Each row below holds a small network's activations on one input, seen along a few directions.
Each table varies a few parts of the input and shows all the possible inputs, shuffled.
Descriptions start from the smaller parts, as in this example, which fits no table here: one of 3 separate values, together with either a single point or one of 9 places along a line or (one of 6 places along a line, together with one of 8 places around a ring).
Shared parts are said once, and a part with two or three values counts as separate values.

Other details of the inputs vary at random and push rows far along two fixed directions, the same in every table; ignore that.

Rows:
x1: [ 13 -24  12  -2  -2 -13  10   5 -14  -2   8   3  -4  -3 -10]
x2: [-36   6  -1 -17   8 -12  -5  -8 -18   5  12   4   7   0  -3]
x3: [ 33   5  -6  -1   0  -2 -13  -8  22  33 -23  10  11  12   0]
x4: [-41  33 -17  -1  22 -11  -2  -4  -5  20  -1  -3  22  17   7]
x5: [  6  -5   8 -10 -15  13  23  -1  -9 -17  -3  14   2  -6   4]
x6: [-30 -16   1  -1  13 -25   3  -1 -16  -9   9  -2   4  -3  -6]
x7: [23 20 -1 10 -4  0 10  8  5  8 -7 -8  4 10  5]
x8: [ -3  -6   1 -11  -1  14 -17  -5  -4   5   2  12   1   1 -10]
x9: [-10 -28   9  -5   6 -13   6  -3  -4 -22   0   4  -5 -12  -2]
x10: [-42  33 -18  -2  20  -7  -5  -2  -7  22   2  -3  18  18   4]
x11: [ 24  22 -11   5   1  13 -11  -8  32  30 -27   6  13   8  10]
x12: [  7 -10   5  -6  -7  10  30   1 -11 -21 -12  16   4  -1   0]
x13: [ 3 28 -6 -1  9 -5  6  0  1 27 -9  2 17 19  6]
x14: [ 20 -12  11 -16 -16  17  -9  -1  -9   3   4  14  -3  -2  -9]
x15: [  1  -7  -2   1   5 -10 -15   2   2  15   4  -2  -1   4 -10]
x16: [  1  14  -7   0   3   3   9  -2   1   7 -12   9  13   9   5]
x17: [  7 -19  10 -17 -11   1  11  -6  -9 -11  -1  15   0  -9  -3]
x18: [ 31  28 -13  17  -1   8 -10   3  29  28 -18 -11   6  14   7]
x19: [  6  -5   6   7  -2 -16   9   4   7  -7  -1 -12 -10  -9   9]
x20: [-38  18  -4 -11   3   6   1  -1 -19   3  15   0   8   7   3]
x21: [ 10  17 -11  18  13 -11 -22  -1  32  22 -12 -17   1   0   9]
x22: [  1   2   1 -12   3 -15   3 -11   9  14 -11   7  10   1   6]
x23: [-30  -6   6 -15  -3  -2  35  -2 -23 -29   4   9   5  -8   6]
x24: [ -9 -23  14  -9  -8  -7   0   4 -17 -16  17   3 -11 -12 -10]
x25: [ 36 -22   7  -8 -14  16   0  -7  13  -5 -16  21  -2  -8  -6]
x26: [-11   0   3   5  -3  -9  -3   7  -6  -8  16 -12 -13  -6   1]
x27: [ 35 -16   9  -4 -17  27  22  -3  10 -18 -22  21  -3  -9   0]
x28: [  1   1  -6  -8   4  -1 -11  -4  -3  17  -3  10   7   9  -7]
x29: [-18  -6  -2 -11   4   3  -9  -8  -8  -3   4  12   2  -2  -7]
x30: [  7 -23  14  -5  -8 -11   4  -1  -3  -9   4   3  -7 -12  -3]
x31: [ 44 -18   6  12 -14  11   3  11   7 -10  -3  -2 -16  -5  -4]
x32: [-17   8  -6   7   0  14   3   1  -3 -16   6  -6  -5  -2   1]
x33: [  4   0   9   0 -21  23   8   8 -12 -22  13  -5 -11  -1  -1]
x34: [ 17  20  -6  -3  10 -16 -12  -7  11  46 -13   2  18  19   2]
x35: [ 18 -22   8 -10  -5   6   8  -9   7 -12 -15  19   1  -8  -3]
x36: [-35  -3   4  -6  11 -26  -7  -2 -11   3  14  -7   1  -6   0]
x37: [-13  -9   8  -7  -2  -8 -15   4 -10   4  18  -3  -5  -4  -9]
x38: [ -8  -3   7   2 -12   4  25   3 -13 -30   6  -4  -6 -11   6]
x39: [  1   8  -4  -5  -4  21   1   5 -10   4   3   9   6  12  -4]
x40: [ 35   7   4  -5 -21  26   0   0  11  11 -10  12  -1   4   1]
x41: [-15  18  -3   6  -2  -2   7   1  -1  -3   5 -12   1   0   9]
x42: [-36  21  -5   3   3  -5   5   2 -12  -8  15 -14   0   1   6]
x43: [13 11 -6 12 -3 16 -2  0 16 -1 -8 -5 -2 -1  6]
x44: [ 21 -20   6   4   1 -13   0  -1   9   4 -11   3  -1  -1  -4]
x45: [  3 -27  10  -6  -5  11 -13   3  -9 -14  13   5 -12  -9 -15]
x46: [ 36   6   4  -5 -20  22   4  -1  13   9 -13  12   2   2   4]
x47: [ -5  11  -9   4  14 -14 -32   2  10  39   3 -10   6  13  -7]
x48: [  7  -3   1   5 -12  19  15   9 -12 -24   6  -1  -8   0  -4]
x49: [-33  18  -5   3   9 -17  19  -1  -5  -9   3 -15   5  -3  15]
x50: [ 15   8  -8  -4   6  -4 -16  -7  12  31 -13   7  12  13  -1]
x51: [-38  14  -4 -14  14 -20  -7 -11  -9  16   6   0  14   4   3]
x52: [-33   2  -1   2   0  17   6   3 -21 -31  19  -6  -6  -2  -3]
x53: [ 21  14  -2  15   5 -18  -5   7  13  24  -3 -17  -1  10   3]
x54: [  0  -5   1  -6  -6  22  11  -2  -4 -15  -4  15   2  -4   0]
x55: [ 19  -1   7   7 -13   7 -13   9   5   1  11 -11 -16  -1  -1]
x56: [ -1   3   3   1  11 -30 -10  -6  18  25  -8  -9   4   1   7]
x57: [-26  -2   0   4   2  -1  28   4 -25 -36  10  -5   1  -6   1]
x58: [-35  -2   0 -11   1  21   7   0 -27 -22  14  10   1  -1  -4]
x59: [-36  21 -15  14  27 -32  -8   1   3  14   5 -24   8   6   8]
x60: [ 16   0  -3  13   2   1 -13   2  18   2  -2 -10  -9  -5   3]
x61: [ 26  21 -12  16   3   6  -3  -4  37  19 -26  -9   3   3  14]
x62: [ 36   7   0  10 -16  28  -3  10   8   1  -3  -2  -7  10  -3]
x63: [ 11 -17   3   7  -7   5   6  12 -12 -22  13  -5 -16  -6  -8]
x64: [-36  18  -6   6  15 -28  -8   2  -2   8  14 -22  -1  -1  10]
x65: [-11 -13   1   6   1   4  -1   5  -8 -24  15  -7 -16 -11  -4]
x66: [-37  32 -17  12  25 -23   8  -2   3   9  -6 -20  15  10  14]
x67: [-34 -14   1  -5  11 -11 -10  -1 -13 -11  16   0  -4  -7  -8]
x68: [ 41 -28  10   2 -14   6  -4   4   8   1  -5   8  -8  -3 -12]
x69: [ -8 -19   6 -16  -5  11   1   2 -30 -15  13  16   0   1 -14]
x70: [  5 -17   6   6  -7  16  -6   8  -8 -24  16  -5 -19  -9  -7]
x71: [ -3  -8  -1   1   9  -9 -18  -4  12  10   0  -1  -1  -4  -4]
x72: [ 31 -12   4   6  -2  -1 -18  -4  28  15 -15   3  -3  -4  -2]
x73: [ 43 -16  13   9 -21   5   4   7  13 -11  -5  -3 -18 -12   3]
x74: [  2 -18   4 -12  -3   9   0  -7  -3 -10  -1  17   0  -7  -7]
x75: [ 20 -11   2  -6  -1  -4   7  -8   5   5 -17  15   6   3  -2]
x76: [ 11  20 -10  14   4   7  -5  -3  24  10 -16  -9   4   2  10]
x77: [  2   9  -9  15  15 -22  -1   3  15  14  -9 -18   0   4   8]
x78: [-17  -3   0  -8  -4  21   9  -2 -14 -19   4  14  -1  -3  -3]
x79: [-14  15 -10  11  13 -10 -17   8   0  14  14 -19  -3  11  -2]
x80: [ -8 -22   5   6   4  -6  15   3  -6 -34   3  -7 -13 -17   3]
Each input here is: one of 5 places around a ring, together with either a single point or (one of 3 separate values, together with one of 5 places along a line).
- The inputs of x50 and x31 match in every part but the place on the ring of 5. If x25 is changed in the same way as x50 into x31, which row does it become? => x21
- The inputs of x16 and x6 match in every part but the place on the ring of 5. If x39 is changed in the same way as x16 into x6, which row does it become? => x47
- The inputs of x20 and x37 match in every part but the place on the ring of 5. If x54 is changed in the same way as x20 into x37, which row does it become? => x71
- A walk changes only the place on the ring of 5. It starts at x77 and steps to x66. List the rest of the walk in order. => x12, x75, x44
- Change only the choice among 3 separate values in x6. List by row number the other rows that result. => x30, x72
- Change only the place on the line of 5 in x49. List by row number the other rows that result. => x33, x38, x41, x42
- Change only the choice among 3 separate values in x63. List by row number the other rows that result. => x26, x65

Rows:
x81: [ 31 -29  12  -5  -9   3   5   1   3 -10  -9  14  -7  -8  -5]
x82: [  6 -27  14 -20 -21  26  35  -1 -26 -41  -1  29   0 -11  -4]
x83: [-33  15 -10  -9  19 -11 -30  -8   2  32   7  -1  13  10  -4]
x84: [ 41  10  -4   8   9 -22 -37  -9  47  54 -23  -8   5   7   5]
x85: [-43   2  -6   3  12  -7   9  -1 -13 -23   9  -8   0  -5   3]
x86: [ 48  -8   8   0 -23  25 -15   9   5  10   4   7 -12   7 -12]
x87: [-35  -1   3   2  14 -23  11   7 -27 -12  18 -10  -2   0   0]
x88: [  3 -25  15  -8 -19  17  40   8 -41 -48  15  11 -11 -11  -9]
x89: [ 42   9   0   9 -11   4  -4   7  17  22 -13  -4   1  10   1]
x90: [-33   9 -10  -9  13 -13   7  -9  -9   3  -2   7  13   4   3]
x91: [-29  42 -11   1  11  -8   5  -2  -4  24   0  -6  17  17  12]
x92: [ 30  19  -9   6   6  -6 -21  -8  40  50 -28   0  14  14   4]
x93: [ 37  -6   2   5 -16  29   8   1  13 -13 -15   7  -8  -5   1]
x94: [ 29 -21   7   8 -11  13   3   5  11 -20  -5   2 -16 -11  -1]
x95: [-44   0  -6  -2   7   6 -13   1 -15 -14  23  -5  -1  -6  -6]
x96: [ 26  -2   5   0 -21  37  16  -2   7 -19 -11  11  -4  -5   3]
x97: [-26  16  -6   6  20 -41 -15   4  -2  19  14 -24   3   6   6]
x98: [-51  -3  -4   4  20 -28  -4   0  -8 -15  17 -20  -7 -12   3]
- Describe the family of inputs behind these rows. => one of 3 separate values, together with either a single point or one of 5 places along a line
- The inputs of x87 and x81 match in every part but the choice among 3 separate values. If x89 is changed in the same way as x87 into x81, which row does it become? => x92
- Which other rows agree with x95 in the choice among 3 separate values? List them by row number. => x85, x93, x94, x96, x98

Rows:
x99: [ 13  28  -5   6  -1  11 -19  -3  27  26  -8  -6   4   8   9]
x100: [-33 -13   8 -21   3 -16   5  -8 -26  -6  15   9   7  -5  -5]
x101: [-32 -20  -3 -12  14 -14   5  -5 -26 -12  10  14   8   0 -11]
x102: [-39   1   1  -5   2  -1   5   1 -16 -20  18  -6  -5  -8   3]
x103: [-45   8  -6 -11  12 -12 -22  -9  -9  13  18   1   8   1  -2]
x104: [ -2 -16   5   5  -3  11   1   6  -4 -24   6   0 -13 -10  -4]
x105: [ 19  13   1  -3 -16  21   4   0   0   5  -1   4  -2   5   6]
x106: [ -5   9   3  -2 -10   8   4   3  -7   0   7  -4  -1   4   3]
x107: [-39   1   2 -11   4  -7  17  -6 -15 -20   7   1   5  -9   7]
x108: [ 21  20  -9  11  12  -2 -18  -6  39  33 -23  -3   9   7  11]
x109: [  1 -24   4  -8   0  10  -5   4 -18 -13  10  15  -3   1 -17]
x110: [ 23 -12   5 -12  -4  -3  -4  -1  -1  15  -7  15   5   4 -12]
x111: [ -4  -4   8 -14  -4   3 -13  -1 -10  11  11   5   0   1  -7]
x112: [  3  -6   8   0  -2 -21   2   0   2   1   6  -8  -4  -7   5]
x113: [ 32 -17   3  11  -9  11 -11   4  14 -11  -2  -2 -17 -11  -6]
x114: [-9  4 -5  4  0 14 -1  0  1 -9 -1  0 -2  2  0]
x115: [-38  -3  -3   1  10   2   4   1 -16 -24  13  -5  -3  -6  -1]
x116: [ 23 -11   0   9   1  -3   3   3  11   2 -12   0  -2   2  -2]
x117: [ 36 -12  14  -2 -17   2   8   4  10   0  -7   3  -9  -8   2]
x118: [-36 -11   0  -1  14 -14  11  -2 -12 -23   6  -3  -1 -10   2]
x119: [ 16   8   1  -5 -13  14   8  -8  10   0 -15  11   4  -4   7]
x120: [ 32 -13   9   5 -18   9 -10   3  15  -7   3  -4 -18 -14  -3]
x121: [  6 -21   3  10   0   0   1   9 -11 -23  12  -5 -12  -7 -10]
x122: [ 34 -18  10   0 -15  -1  -1  -2  17  -6  -8  -1 -13 -16   1]
x123: [ 35  -9  13  -3 -19   7  11   2   8  -1  -8   6  -6  -5   4]
x124: [ 33  28  -8   9   3  -3 -10  -5  30  46 -28  -8  14  20   7]
x125: [-20   6  -9   8  12  -2  -1   5  -7  -2   6  -8   2   7  -2]
x126: [ -4 -24   5 -10  -3  15 -10  -1 -11 -15   8  15  -5  -5 -12]
x127: [ 34  -2  -4   5 -12  31   7   3   1  -9  -6  10  -1   5  -5]
x128: [  1 -26   6   2   0  -7   7  -1  -1 -25  -1  -1 -11 -14  -2]
x129: [-17  26 -14   6  19 -10 -11  -9  20  23 -18  -6  15  10  11]
x130: [ 33   6  -1   5 -15  16   0   8   6   8  -7   2  -3  10  -4]
x131: [-18   9  -4   4   5  -6   2   7 -11   2  11  -9   2   8  -1]
x132: [-29  51 -30  16  40 -36 -27  -8  31  59 -19 -21  28  24  13]
x133: [-31 -11   3 -14   8  -7  -2   2 -33  -8  22   5   2   4 -13]
x134: [ 37 -11  11   4 -19   4  -7   7   8  -1   6  -5 -16  -9  -3]
x135: [-22  24 -13   9  27 -43 -15  -4  12  37  -1 -24  12  13   9]
x136: [-31  10  -5  -6   4   4  18   3 -32 -16  15  -1   4   5  -3]
x137: [20  1 -6  9 -5 18  0  5  5  0 -6  1  0  8 -4]
x138: [ 11  18 -19   2  14 -12 -38 -13  42  59 -26   7  15  15   2]
x139: [-23  12 -10  -2  12   2   9  -9  -3  -6  -8   5  12  -2   7]
x140: [ 29  -1  -2   2 -13  35   2  -1   7 -12  -9  11  -5  -2  -1]
x141: [ -7   1   3   2  -4   1  -6   4   5  -4   7  -6 -10  -6   2]
x142: [ 20   4   6  -3 -15   4   9  -1   6   5 -10   4   3   1   6]
x143: [-39   1  -2  -6   7 -22   5  -1  -5  -9   6  -7   2 -10   7]
x144: [ -3 -13  11  -6  -9   3  15  -1  -3 -21   1   7  -5 -13   4]
x145: [  3 -12  -1  10  10 -18   1   0   2  -4  -1  -6  -2  -1  -2]
x146: [-14  25 -14  14  21 -28 -23   3   9  32  12 -21   6  11   5]
x147: [ 34  -8  12   3 -20  12  -2   8   7  -1   4  -1 -14  -6  -1]
x148: [  6 -13  10  -2  -5  -2  21   6 -14 -17   2   5  -2  -2  -2]
x149: [ 37  -2   4  -2 -16  17  20   0  -2  -4 -13  14   3   3   0]
x150: [-9 13 -2 -5 -6 18  4 -3 -2 -5  3  3 -1  0  5]
x151: [ 29  -2   6   3  -1  -7   3   5   7   8 -13  -5  -2   2   0]
x152: [25 -2  2  8 -8  4 -4 11  4  6  2 -5 -8  4 -4]
x153: [  2  -8   0  -2  -1  12  24  -1 -14 -21  -6  13   6   0  -3]
x154: [-44  34  -9 -10  17 -17   9  -9  -9  14   1  -6  18   8  13]
x155: [-34   3   4  -6   0  -5   9   5 -25 -16  21  -8  -3  -4   2]
x156: [ 15 -12   7 -14  -9   3 -12 -10  10  13  -9  15   3  -6  -6]
x157: [-2  0 -3  5  5  0 12 -2 -2 -5 -8  5  8  5 -1]
x158: [-32  -7  -3   6  13  -6   6   7 -22 -21  17  -8  -3  -2  -6]
- The inputs of x140 and x139 match in every part but one. If x147 is changed in the same way as x140 into x139, which row does it become? => x117
- The inputs of x152 and x151 match in every part but one. If x104 is changed in the same way as x152 into x151, which row does it become? => x118
- Describe the family of inputs behind these rows. => one of 2 separate values, together with one of 5 places around a ring, together with either a single point or one of 5 places along a line
- Change only the place on the line of 5 in x142. List by row number the other rows that result. => x112, x117, x123, x154
- Change only the place on the line of 5 in x145. List by row number the other rows that result. => x116, x132, x153, x157
- Change only the choice among 2 separate values in x141. List by row number the other rows that result. => x143
- Change only the place on the ring of 5 in x99. List by row number the other rows that result. => x106, x114, x130, x137
